A small network was shown many inputs. Here are its activations along a few directions, one row for each input.
Each table varies a few parts of the input and shows all the possible inputs, shuffled.
A made-up example of a description, with smaller parts first: ring(8) and (point or ring(9) or (values(3) and line(4))).
Shared parts are said once, and a part with two or three values counts as separate values.
In the rows, zero is written as 128.

Other details of the inputs vary at random and push rows far along two fixed directions, the same in every table; ignore that.

Rows:
x1: [140 132 140 165 167 186 146 136 118 169 113 139]
x2: [125 142 118 129 131 154 141 111 117 123 127 118]
x3: [141  77 152 125  95  73 157 156 138 120 138 159]
x4: [117 158 114 128  92 167 118 127 143 110 152 122]
x5: [106 162  99 117 127 155 103 109 113 116 124 113]
x6: [119 159 109 113 133 139 106 119 113 122 119 116]
x7: [123 157 104 138 143 131 115 118 124 135 126 128]
x8: [124 151 118 103 143 158 113 114 132 126 123 115]
x9: [131 138 141 158 147 183 151 138 118 192 136 135]
x10: [161  81 147 154 152  59 152 164 134 173 110 161]
x11: [104 160 105 101 127 164 111  95 124 107 127 105]
x12: [103 169  94 127 123 151 100 122 135 121 157 112]
x13: [117 141 137 125 119 160 117 116 124 119 151 132]
x14: [112 111 119  76 100  40 109 139 143  44 132  98]
x15: [124 129 111 143 139 111 125 122 122 137 124 137]
x16: [132 156 125 133 140 166 137 118 117 135 125 120]
x17: [134 126 144 127 122 122 123 123 138 100 128 120]
x18: [128 144 132 136 119 148 125 103 123 121 126 122]
x19: [125 138 130 121 145 142 131 115 121 150 108 126]
x20: [119  99 136  84 113  59 128 133 150  72 123 108]
x21: [126 141 107 139 108 167 114 114 136 102 132 128]
x22: [113 132 111 128 138 139 106 124 116 127 122 120]
x23: [136 121 140  84  83  51 127 115 142  55 135 104]
x24: [135 104 123  86  64  46 136 125 151  41 138 116]
x25: [125 156 110 113 137 143 101 127 122 124 123 114]
x26: [129  90 140 122 135 104 138 129 129 136 112 126]
x27: [111 143 121 114 129 164 129 124 121 112 154 123]
x28: [131 165 110 113 137 172 117 115 130 106 136 108]
x29: [152  73 145 189 170 100 155 152 117 209 103 170]
x30: [127 134 118 145 144 176 132 117 117 135 128 119]
x31: [139  81 169 147 145 108 168 157 125 210 113 151]
x32: [155  84 180 167 131 108 164 152 127 199 123 153]
x33: [186  65 177 175 135  85 175 171 134 196  96 180]
x34: [154  64 166 125 107  43 153 140 140 110 125 132]
x35: [107 138 110 137 143 137 115 131 123 138 148 143]
x36: [108 148 117 120 124 142 112 134 120 145 137 116]
x37: [130 146 117 136 116 161 115 127 143  97 128 130]
x38: [156 140 151 163 153 177 130 122 119 178 113 145]
x39: [148 102 137  92  73  32 144 137 151  62 132 122]
x40: [101 131 128 105 134 147 121 123 123 128 142 126]
x41: [104 138 120 123 138 151 111 133 109 145 137 136]
x42: [118 151 105 150 154 150 107 128 134 130 127 132]
Each input here is: line(6) and (values(2) or ring(5)).
The inputs of x11 and x5 match in every part but the line(6) part. If x19 is changed in the same way as x11 into x5, which row does it become?
Answer: x6
The inputs of x31 and x36 match in every part but the line(6) part. If x8 is changed in the same way as x31 into x36, which row does it become?
Answer: x25
Start at x39 and move only the ring(5) part, one step at a time. The first step leads to x24. Which rows follow, in order?
Answer: x21, x37, x33
Which other rows does x13 become when the line(6) part takes its other values? List them by row number.
Answer: x3, x27, x35, x40, x41
Which other rows does x32 become when the values(2) part takes its other values? List them by row number.
Answer: x13

Rows:
x43: [ 93 176  93  76 111 117  75 135 142  80 141 117]
x44: [134  86 173 121 121  62 140 150 123 170 100 133]
x45: [132 190  96 122 102 160 117 124 116 117 146 117]
x46: [142 100 117 179 133 145 176 122 126 194 108 180]
x47: [138  57 171 101 120  50 143 131 114 140 113 151]
x48: [ 96 145  83 146 177 196 115 121 107 141 123 101]
x49: [153 100 164 128  84  51 168 127 131 154 117 135]
x50: [130 152 119 139 182 149 120 151 118 178 124 125]
x51: [128  77 165 117 167  60 179 140 103 134 113 133]
x52: [106 170  96 114  79  89 105 111 126  39 157 120]
x53: [ 96 178  87  38 104 101  84  99 150  34 169  34]
x54: [140 120 171 125 107 133 138 129 156 124 138 115]
x55: [101 145  97 138 128 151  71 114 118 125 139 123]
x56: [129 180 121 127 127 200 113 144 149 116 153 125]
x57: [119 145 114 135 113 164 105 140 147  67 175 106]
x58: [150  59 183  77  89  54 168 138 147  65 140 139]
x59: [111  99 125 169 146 174 118 130 107 205  88 162]
x60: [210  85 144 130 124  37 130 114 151  84  58 117]
x61: [120 169 104 164 202 187 111 119 122 169 141 140]
x62: [145 110 154 169 129 172 188 136  84 214 109 165]
x63: [113 144 111 171 142 236 124 113 150 137 138 149]
What do these inputs look like to the network?
Answer: point or (line(4) and ring(5))
Which other rows does x54 become when the line(4) part takes its other values? List them by row number.
Answer: x44, x49, x53
